Each row below holds a small network's activations on one input, seen along a few directions.
In each table, some parts of the input vary, and every possible input appears once, in random order.
Descriptions start from the smaller parts, as in this example, which fits no table here: one of 4 places along a line, together with either a single point or one of 9 places around a ring or (one of 3 separate values, together with one of 5 places around a ring).
Shared parts are said once, and a part with two or three values counts as separate values.

Other details of the inputs vary at random and push rows far along two fixed directions, the same in every table; ignore that.

A family of inputs:
x1: -21; -8; 1; 12; 13; 2; -23; -2; -10; -10; -23
x2: -12; -29; -28; -17; 5; -15; -3; -22; 2; 13; -7
x3: 3; -24; -6; 11; -1; -5; -14; -20; -11; 0; -21
x4: 4; -6; 10; 24; 1; 1; -46; 15; -15; -25; -24
x5: -16; -40; -6; -18; -3; -4; 5; -28; -1; 8; 1
x6: 6; 1; 5; -19; -16; 5; 36; -13; 6; 20; 24
x7: 10; 20; -10; -12; -8; -4; 16; 5; 7; 18; 14
x8: -12; 5; 17; 7; -5; 9; -19; 17; 3; -18; 5
x9: 9; 14; 2; -8; 7; 4; 31; 6; 1; 7; 12
x10: 6; -28; -7; 7; 6; -8; -6; -19; -4; -4; -15
x11: 13; -1; 3; 14; 1; -1; -2; -4; 0; -9; -6
x12: 3; 24; 20; 1; -14; 10; 9; 15; 7; -1; 20
x13: 4; 29; 11; 6; 7; 9; 10; 21; 0; -8; 6
x14: -5; 19; -4; 6; -1; -3; -20; 17; 5; -4; -2
x15: 1; -17; -27; -23; 4; -15; 26; -21; 12; 21; 10
x16: 7; 32; -2; 0; -2; -2; 1; 25; 12; -3; 14
x17: 7; 6; 12; -13; -9; 6; 23; 6; 9; 5; 25
x18: 27; 29; 14; 17; -9; 4; 9; 11; 0; -2; 5
x19: -18; -2; 8; 13; 12; 6; -41; 20; -17; -21; -23
x20: -16; -26; -14; -7; 10; -2; 8; -28; -10; 13; -15
Each input here is: one of 4 separate values, together with one of 5 places around a ring.
Changing only the place on the ring of 5 turns x8 into x17. The same change can be made to x16. Which row results?
Answer: x15
Which other rows does x18 become when the choice among 4 separate values takes its other values? List them by row number.
Answer: x1, x12, x14
Which other rows does x10 become when the place on the ring of 5 takes its other values? List them by row number.
Answer: x3, x4, x11, x18

A family of inputs:
x21: 10; -12; -2; -1; -5; -6; 0; -10; 4; 1; 10
x22: 5; 10; 6; -10; -7; 4; 28; -10; 3; 12; 13
x23: 14; 22; -7; 12; 1; 3; -3; 10; 3; -12; -2
x24: -9; -7; -11; 16; 9; 2; -14; -9; -9; -15; -21
x25: 10; 5; -5; -22; -11; 1; 35; -17; 10; 25; 23
x26: 15; 22; 17; 13; 0; 4; -11; 26; 1; -21; 9
x27: 28; 16; 10; 11; -3; 4; 11; 19; 8; 2; 3
x28: 3; 31; 17; -3; -6; 13; 8; 21; 1; 1; 13
x29: -9; -10; -5; -9; 8; 1; 22; -6; 1; 6; 6
x30: -11; 14; -2; 18; 13; -7; -33; 22; 3; -12; -15
x31: 27; 16; -8; -14; -1; -6; 23; 3; -5; 16; 11
x32: -6; -28; -5; -2; -8; -4; -6; -26; -3; 4; -5
x33: 8; -3; -2; -4; 4; -3; 12; -7; 9; -3; 6
x34: -20; -27; -14; -17; -4; -2; -1; -17; -1; 11; -2
x35: 5; 49; 10; 11; -9; 3; -11; 34; 5; 4; 8
x36: 9; -4; 10; 20; -4; -1; -36; 22; -1; -10; -15
x37: -21; -20; -5; -5; 11; 2; 1; -5; -4; -5; -7
x38: -4; 5; -13; -8; 3; -7; 34; -22; 6; 30; 6
x39: 1; -18; -27; -1; -1; -10; -4; -24; 1; 2; -11
x40: -2; -22; -9; -8; -2; -11; -2; -18; 6; 0; -2
x41: -9; -9; -2; 2; 1; -4; -27; 7; 3; -9; -7
x42: 21; 2; 7; 5; -1; 3; 34; -2; 3; 13; 4
x43: -12; 2; 4; 5; 1; 1; -38; 28; -1; -16; -2
x44: -7; -8; 2; 7; 8; -2; -24; 5; 3; -18; -10
x45: 13; 25; 26; 11; -9; 14; 2; 14; -3; -6; 13
x46: -3; -22; 1; 11; 8; -4; -22; -6; -2; -16; -8
x47: 1; -6; -11; -15; 7; 0; 21; -3; 10; 8; 11
x48: 6; 22; -4; -1; 7; -6; 38; -2; 10; 18; 11
x49: 10; 46; 6; 11; -4; -4; -11; 38; 10; -1; 10
x50: 2; -33; -9; -1; -8; -5; 6; -28; 0; 21; -11
x51: 3; -8; -9; 2; 15; -5; -17; 4; -14; -6; -19
x52: -18; -18; -8; -5; 2; -4; -24; 7; 0; -8; -6
x53: 4; 14; 15; 8; 3; 5; 2; 11; -2; -14; 1
x54: -14; -18; 0; 2; 9; -3; -1; -12; -2; -7; -10
x55: 21; 38; 9; 0; -9; 6; 0; 26; -14; 6; 7
x56: 0; -24; -17; -10; 18; -7; 17; -27; -17; 11; -15
x57: 13; 18; -8; 0; -7; 7; 29; -13; 0; 11; 6
x58: 9; 13; -2; -12; -6; -4; 16; 9; 10; 7; 18
x59: -22; -10; 3; -1; 4; 8; -16; 1; -6; -3; -9
x60: -1; 2; 1; -7; -11; -1; 3; -6; 3; 5; 5
x61: 15; 13; 15; 4; -1; 4; 25; 1; 2; -2; 14
x62: 4; 10; 6; -13; -4; 7; 27; -9; 4; 14; 14
x63: -7; -5; -13; 10; -7; 0; -26; -10; -8; -6; -17
x64: 0; -23; 2; 6; -2; 2; 5; -19; -4; 13; -16
x65: 6; 4; -7; -22; -11; 0; 38; -13; 10; 26; 23
x66: -11; -21; -12; -7; 11; -4; -2; -10; 6; -1; -4
x67: -13; -17; 8; 9; 0; 2; -19; -10; -11; -10; -12
x68: 6; 19; 8; 2; 4; 8; -9; 11; -19; 0; -11
x69: -23; -15; -3; -3; -2; 0; -26; 1; -5; -2; -6
x70: -8; -4; 5; 4; -10; -1; -23; 1; -4; -10; -7
x71: -7; -12; -2; 0; -2; -7; -23; 0; 3; -10; -7
x72: -3; -8; -3; -8; 7; 1; 21; -12; 3; 4; 2
x73: 0; -2; 7; -5; -5; 3; 16; -14; 1; 5; 4
x74: -8; -28; -6; -3; -7; -6; -6; -25; -5; 3; -3
x75: 1; -3; 10; 10; 5; 2; 1; 1; -5; -13; 0
x76: -18; -19; -7; -2; 12; 0; -19; 5; 1; -12; -8
x77: -6; 1; 1; -5; 7; 2; 14; 0; 2; -1; 1
x78: 12; 11; 10; 7; -9; -2; -12; 18; 1; -13; 10
x79: -13; 10; 10; -2; -2; 12; -5; 17; -5; -4; 4
x80: 6; 23; 12; 6; 3; 5; -16; 27; 5; -17; 4
What is each input in this table made of?
Answer: one of 5 places around a ring, together with either one of 4 separate values or one of 8 places along a line
Changing only the place on the ring of 5 turns x35 into x48. The same change can be made to x60. Which row results?
Answer: x54
Changing only the place on the ring of 5 turns x64 into x50. The same change can be made to x59. Which row results?
Answer: x69
A walk changes only the place on the line of 8. It starts at x61 and steps to x75. List the rest of the walk in order.
Answer: x53, x54, x72, x77, x29, x37
Which other rows agree with x26 in the place on the ring of 5? List them by row number.
Answer: x23, x27, x30, x33, x44, x46, x47, x51, x66, x76, x80
Which other rows does x48 become when the choice among 4 separate values takes its other values? List them by row number.
Answer: x24, x42, x56
Which other rows does x36 become when the choice among 4 separate values takes its other values? List them by row number.
Answer: x31, x39, x49

A family of inputs:
x81: 21; 34; -2; -9; -5; 2; 42; 10; 6; 19; 25
x82: 4; 39; 13; 10; -8; 4; -30; 46; 6; -19; 8
x83: -3; -6; -9; 4; 13; -4; -2; -9; -7; -2; -15
x84: -5; -8; -10; 3; 10; -3; -3; -7; -1; 2; -11
x85: 14; -12; -8; 9; -2; -8; -10; -14; -1; 1; -12
x86: -13; -17; -1; -7; -5; -1; -8; -7; 5; -3; 4
x87: -6; -16; 1; 3; 8; 2; 5; -13; -8; -4; -10
x88: -9; -10; -11; -7; 4; -8; -10; -2; 2; 3; -3
x89: -9; -15; 2; 3; 5; 4; 0; -9; -3; -2; -7
x90: -13; -14; 1; -5; -2; 2; -4; -8; -3; -1; -5
x91: 19; 13; 2; -25; -11; 1; 59; -8; 13; 26; 37
x92: 10; -19; 4; 9; -7; -2; -6; -16; -4; -3; -7
x93: -10; -6; -11; -4; 4; -3; -10; -5; 0; 3; -8
x94: 0; 38; 30; 17; -5; 14; -22; 41; -4; -21; 4
What is each input in this table made of?
Answer: one of 2 separate values, together with either a single point or one of 6 places along a line
Changing only the choice among 2 separate values turns x83 into x87. The same change can be made to x82. Which row results?
Answer: x86

A family of inputs:
x95: 22; 29; 16; 6; -8; 9; 22; 15; 1; 3; 13
x96: 12; 31; 3; -18; -5; 5; 38; 11; 4; 18; 26
x97: 2; -19; -22; -10; 6; -13; 11; -24; 5; 17; -1
x98: 7; 3; 9; -3; -6; 4; 6; 9; 6; -3; 12
x99: -8; -29; -8; 6; 7; -6; -11; -23; -11; -6; -22
x100: -19; -38; -10; -10; -3; -4; -12; -24; -1; 3; -7
x101: -10; -17; -1; -3; 3; -6; -1; -12; 2; -3; 2
x102: 18; 14; 9; 7; 1; 4; 3; 6; -1; -6; -1
x103: -19; -13; -3; 0; 14; -2; -17; 1; -6; -8; -13
x104: -15; -17; -16; -14; 1; -2; 13; -23; 5; 13; 0
x105: 5; -9; -20; -12; 1; -14; 19; -19; 5; 17; 0
x106: -2; 18; 13; 1; -9; 5; -11; 17; 0; -7; 11
x107: 11; 20; 13; 16; -3; 10; -12; 21; -7; -14; -2
x108: 9; 9; 13; 7; -5; 5; 10; 3; -1; 5; 3
x109: -25; 4; 13; 24; 9; 8; -62; 33; -6; -35; -24
x110: 11; 14; -8; 1; -3; -3; 4; 10; 5; 4; 3
What is each input in this table made of?
Answer: either one of 3 separate values or one of 5 places along a line or (one of 2 separate values, together with one of 4 places along a line)
